These are the activations of a small neural network, seen along a few directions. Each row is one input.
Each table varies a few parts of the input and shows all the possible inputs, shuffled.
Descriptions start from the smaller parts, as in this example, which fits no table here: one of 2 separate values, together with either a single point or one of 11 places around a ring or (one of 4 places along a line, together with one of 5 places around a ring).
Shared parts are said once, and a part with two or three values counts as separate values.
In the rows, 128 means zero.

Other details of the inputs vary at random and push rows far along two fixed directions, the same in every table; ignore that.

Table:
x1: [136 106 140 134 106 109 134 140 179 143 120 104 116]
x2: [119 142 117 104 138 159  94 116  96 125 133 152 149]
x3: [115 158 120 122  93 175 180 135 162 120 185 131 119]
x4: [117 131 135 145 150 117  80 131  80 116  99 139 127]
x5: [108 145 135 116  97 143 169 135 167 118 147 124 121]
x6: [112 177 122 135 145 182 125 128  91 102 161 153 149]
x7: [164  92 124 115 102  92 153 129 151 116 100 111 122]
x8: [127 155 124  93 110 172 162 120 136 102 189 142 155]
x9: [137 130 136 108 115 123 155 113 133 120 139 127 134]
x10: [110 110 131 162 179 107  48 131  60 144  80 144 130]
x11: [153 110 131 156 148  73 111 139 125 126  90 103 117]
x12: [125 118 125 139 118 102 131 136 155 146 121 110  96]
x13: [122 138 130 143 149 132  79 139  88 123 123 140 135]
x14: [152 137 120 139 106 144 178 146 148  92 162 116 133]
x15: [100 109 140 151 164 122  41 113  91 182  63 129 112]
x16: [102 135 131 133 129 132  86 136 118 158 124 134 113]
x17: [140  82 135 133 145  69  67 113  91 153  51 112 119]
x18: [107 178 133  93 126 188 148 105 103 105 180 173 147]
x19: [172  91 141 130 123  93 152 124 147 144 107 100 122]
x20: [ 73 171 129 123 130 180  97 111 100 132 146 169 124]
x21: [132  93 124 131 170 111  41 112  61 166  50 133 124]
x22: [ 82 172 129 136 169 167  49 119  35 118 118 178 136]
x23: [109 136 137 126 108 141 140 123 155 128 132 131 118]
x24: [160 128 132 101  92 131 200 130 181 107 179 110 143]
x25: [144  92 132 132 151  97  86 111  94 160  78 110 129]
x26: [103 185 113 118 142 192 143 128 105  76 194 164 143]
x27: [159 122 112 103  96 131 206 126 181  88 173 108 133]
x28: [ 84 178 130 104 117 198 143 135 143 119 185 152 140]
x29: [166  70 136 146  80  71 201 149 230 135 118  77 107]
x30: [116 123 137 131 107 105 138 140 150 143 113 111 105]
x31: [111 149 118 104 135 156 100 106  86 117 121 159 144]
x32: [157  87 116 127 120  94 144 126 145 131 102 113 133]
x33: [154  93 148 129 144  84  93 124 118 159  88 114 125]
x34: [149 119 111 105 122 130 154 123 143 108 133 129 128]
x35: [ 57 172 128 129 170 187  47 116  50 169 119 167 124]
x36: [149 152 124 142 135 115 151 138 142 107 139 124 134]
x37: [145 136 124 103 119 135 181 116 154 112 168 122 134]
x38: [198 100 140 158  89  45 195 156 199 106 104  76 120]
x39: [125 156 113  88 114 187 147 125 124  98 177 160 151]
x40: [108 158 116  99 126 185 162 111 116 106 189 163 159]
x41: [111 128 135 123 168 138  86 108  76 154 115 161 139]
x42: [152  70 130 142 153  75  68 115  93 166  49  98 120]
x43: [101 176 113 127 132 193 152 137 106  86 194 172 151]
x44: [113 134 132 124 112 130 133 146 152 144 140 117 118]
x45: [135 132 125 120  90 139 200 135 209 107 171 111 116]
x46: [133 138 131 110 144 138 138 112 120 126 146 141 129]
x47: [126 190 121 133 129 185 161 132 120  96 180 152 154]
x48: [134  91 137 134 158  87  91 113  98 166  82 123 130]
x49: [144 103 119 121 118 118 155 124 140 120 133 121 139]
x50: [ 80 151 124 133 136 173 108 120 113 142 151 164 127]
x51: [153 123 140 160 148  81  86 143 116 143  87 115 134]
x52: [147  90 136 138 108  75 161 146 195 141 102  79 100]
x53: [127  93 134 145 116  82 140 148 159 161 101 100 105]
x54: [155 103 135 171 151  64 105 144 122 147  75 113 130]
x55: [144 128 109 107 123 133 152 118 141 109 138 127 134]
x56: [151 137 108 102  99 165 188 122 155  99 165 125 146]
x57: [139 105 128 142 107  96 150 134 183 135 122 101  98]
x58: [150 110 129 153 130 112 128 142 123 115 113 107 125]
x59: [ 52 163 131 126 171 181  61 116  67 161 123 176 134]
x60: [ 94 155 129 125 114 149 123 126 123 135 141 145 112]
x61: [120 137 109 103 126 170 146 121 115 109 155 162 146]
x62: [109 177 130 129 134 161 127 129  96  93 154 156 144]
x63: [ 88 125 132 143 172 107  41 125  80 180  73 132 100]
x64: [118 152 118 100 140 159 137 107 112 113 161 145 141]
x65: [140 114 136 147 140 106  95 145 114 119 112 118 129]
x66: [171  91 131 160 114  67 170 155 169 115 111  91 126]
x67: [126  99 134 154 128 106  99 127 138 164  90 108 103]
x68: [134  92 140 145 122  94 123 139 156 162  83  90 107]
x69: [125 109 127 143 107 105 149 142 161 149 128 115 107]
x70: [156 111 123 147 129  89 138 145 142 111 118 105 115]
x71: [119 159 118  93 115 185 148 120 123  98 188 151 156]
x72: [175  75 137 144  69  66 188 157 234 134 125  68 100]
x73: [123 134 131 108 126 133 125 108 107 120 130 138 139]
x74: [126 102 139 135 177 105  48 101  61 180  64 126 128]
x75: [136 166 127 127 111 158 168 147 146  84 185 134 149]
Description of these inputs: one of 5 separate values, together with either one of 4 places along a line or one of 5 places around a ring or one of 6 places along a line.
Q: The inputs of x6 and x62 match in every part but the choice among 5 separate values. If x3 is changed in the same way as x6 into x62, which row does it become?
A: x60
Q: Which other rows does x59 become when the place on the ring of 5 takes its other values? List them by row number.
A: x29, x50, x53, x69
Q: Which other rows does x27 become when the choice among 5 separate values takes its other values? List them by row number.
A: x17, x42, x49, x71
Q: Which other rows does x23 become when the choice among 5 separate values takes its other values? List them by row number.
A: x1, x15, x29, x45
Q: Which other rows does x52 become when the place on the ring of 5 takes its other values? List them by row number.
A: x12, x45, x57, x63

Table:
x76: [177 129 133 113  99 110 219 138 182  88 176 112 150]
x77: [112 150 123 112 163 152  58  98  59 142 101 154 139]
x78: [156 103 133 122 140 105 135 113 115 136 108 122 146]
x79: [151 142 130 114 115 121 153 129 145  99 147 116 131]
x80: [ 84 145 129 125 168 150  69 101  71 163 101 159 118]
x81: [144  58 125 149 141  58 101 126 142 174  56  91  94]
x82: [117 137 147 128 126 122 121 132 146 154 131 121 120]
x83: [119  95 132 133 132 119  98 128 137 174 107 113 116]
x84: [ 91 184 116 129 112 193 141 143 120  79 181 169 140]
x85: [ 79 144 143 123 159 159  60 108  80 179 109 149 129]
x86: [144 137 131 152  83 132 210 165 210 108 180 100 127]
x87: [138  71 123 130 113  85 109 133 139 142  79 108 110]
x88: [ 87 138 132 114 146 150  57 106  64 145  95 165 127]
x89: [128 176 120 132 134 184 164 138 107  83 196 160 161]
x90: [188  40 129 140 137  46 122 130 141 155  65  85 126]
x91: [ 93 187 123 112 125 177 165 118 135 106 189 158 130]
x92: [125 140 109 101 132 171 121 115 109 110 148 143 139]
x93: [119 140 122 160 130 125 143 145 137 121 133 123 114]
x94: [157 138 122 142 112 128 161 150 152  86 148 109 131]
x95: [150 104 138 127  93  75 156 144 171 116 110 102 112]
Q: What is each input in this table made of?
A: one of 4 places along a line, together with one of 5 places along a line
Q: The inputs of x88 and x78 match in every part but the place on the line of 5. If x95 is changed in the same way as x88 into x78, which row does it become?
A: x76
Q: Which other rows does x91 become when the place on the line of 4 takes its other values? List them by row number.
A: x80, x81, x93
Q: Which other rows does x90 become when the place on the line of 5 takes its other values? List them by row number.
A: x81, x83, x87, x92

Table:
x96: [ 97 116 136 110 113 142 106 126 135 158 109 135  98]
x97: [100 192 108  90 124 202 144 117 102  83 179 183 154]
x98: [ 88 137 139 172 152 111  50 143  96 145  81 135 103]
x99: [165 113 119 133 103 129 157 150 161 102 130 106 140]
x100: [151 102 113 115 111 112 174 129 156  93 134 111 126]
x101: [154 117 128 125 124 118 184 116 146 117 138 117 138]
x102: [139 118 135 149 171 122  68 130  86 159  90 127 146]
x103: [160 105 109 136 104 117 162 149 163 102 136 120 134]
x104: [137 131 107 113 123 146 157 121 141  96 137 134 135]
x105: [113 143 123 125 182 146  85 103  76 144 112 156 144]
x106: [162 112 120 139 123 117 167 143 159 121 149 121 143]
x107: [139 127 120 122 114 151 141 145 129  96 150 124 144]
x108: [121 158 141 118 168 131  68 106  76 140 114 155 150]
x109: [177  67 143 156 142  59 111 147 134 154  80  79 130]
x110: [133 128 134 128 164 104  87 116  89 151  90 143 138]
x111: [158 106 121 134 119 114 178 145 157 112 165 119 141]
x112: [ 55 179 118  79 107 223 139 119 128 126 185 168 128]
x113: [126 134 125 114 120 128 129 117 101 110 116 144 134]
x114: [157 103 114 137  93 117 178 142 156  98 141 118 133]
x115: [100 126 142 125 132 149 110 112 136 176 130 141 112]
x116: [171 121 121 124 126 118 166 126 159 122 144 106 131]
x117: [158 127 135 113  93 107 160 123 146  92 130 115 133]
x118: [127 150 138 157 109 115 166 156 171 129 153 109 111]
x119: [123 152 142 157 110 129 177 154 179 115 165 116 119]
x120: [136 126 135 112 130 106  96 122 106 108 112 129 132]
x121: [136 133 135 140 142 145 121 127 100 135 130 129 152]
x122: [170  58 127 145 124  49 129 123 138 134  51  86 109]
x123: [171  64 134 142 150  49 128 126 138 148  76  88 119]
x124: [ 66 176 121  95 105 226 134 110 132 124 190 181 122]
x125: [122 142 146 163 120 120 167 154 178 118 151 114 119]
x126: [122 112 127 120 148 100  76 122  80 129  84 139 125]
x127: [110 187 100  96 131 217 137 112 104  84 188 168 146]
x128: [155  96 112 132 103 112 164 150 156  96 146 118 131]
x129: [115 130 115 120 163 143  62 112  65 125 110 143 124]
x130: [115 123 136 105 100 140 179 133 184 155 154 109 118]
x131: [122 164 131 150 105 127 182 159 177 126 167 111 109]
x132: [156 132 135 116 107 115 192 124 147 111 147 124 141]
x133: [137 147 146 117 137 122 121 109 101 124 129 137 146]
x134: [ 60 136 119 113 137 160  64 108 100 169 111 147 117]
x135: [ 65 163 137 163 161 154  55 139  86 129 111 159 114]
x136: [100 169 121 147 106 140 142 156 148 115 149 127 102]
x137: [182  76 140 136 118  35 102 132 149 132  53  84 115]
x138: [140 123 126 124 158 125 109 116 100 136 131 124 130]
x139: [108 197 134  88 137 191 142 110  98  91 205 173 164]
x140: [128 110 130 147 148 124  64 128  73 139  77 127 136]
x141: [172  75 143 137 138  41 125 133 134 147  76  95 120]
x142: [128 109 130 154 164 112  83 121  76 156  98 141 139]
x143: [ 89 117 125 122 114 139  97 113 140 162 115 132 107]
x144: [164 115 115 120  96 124 177 125 154  97 139 105 121]
x145: [120 127 141 106  97 150 182 132 183 150 160 121 111]
x146: [166 122 126 125 115 124 183 120 150 116 152 106 131]
x147: [ 66 144 128 118 154 161  74 105 100 187 125 146 129]
x148: [ 92 128 133 125 131 144 107 109 138 178 132 134 119]
x149: [ 90 144 133 167 147 110  53 145  93 150  84 133  98]
Q: The inputs of x101 and x122 match in every part but one. If x141 is changed in the same way as x101 into x122, which row does it become?
A: x126
Q: The inputs of x136 and x131 match in every part but one. If x114 is changed in the same way as x136 into x131, which row does it become?
A: x142
Q: What is each input in this table made of?
A: one of 2 separate values, together with either one of 4 places along a line or one of 5 places around a ring or (one of 3 separate values, together with one of 6 places along a line)
Q: Which other rows does x147 become when the choice among 2 separate values takes its other values? List them by row number.
A: x134
Q: Start at x115 and move only the place on the ring of 5, one step at a time. The first step leads to x145. Which rows follow, in order?
A: x130, x147, x148
Q: Which other rows does x105 become when the place on the line of 6 takes its other values? List them by row number.
A: x102, x106, x108, x110, x116
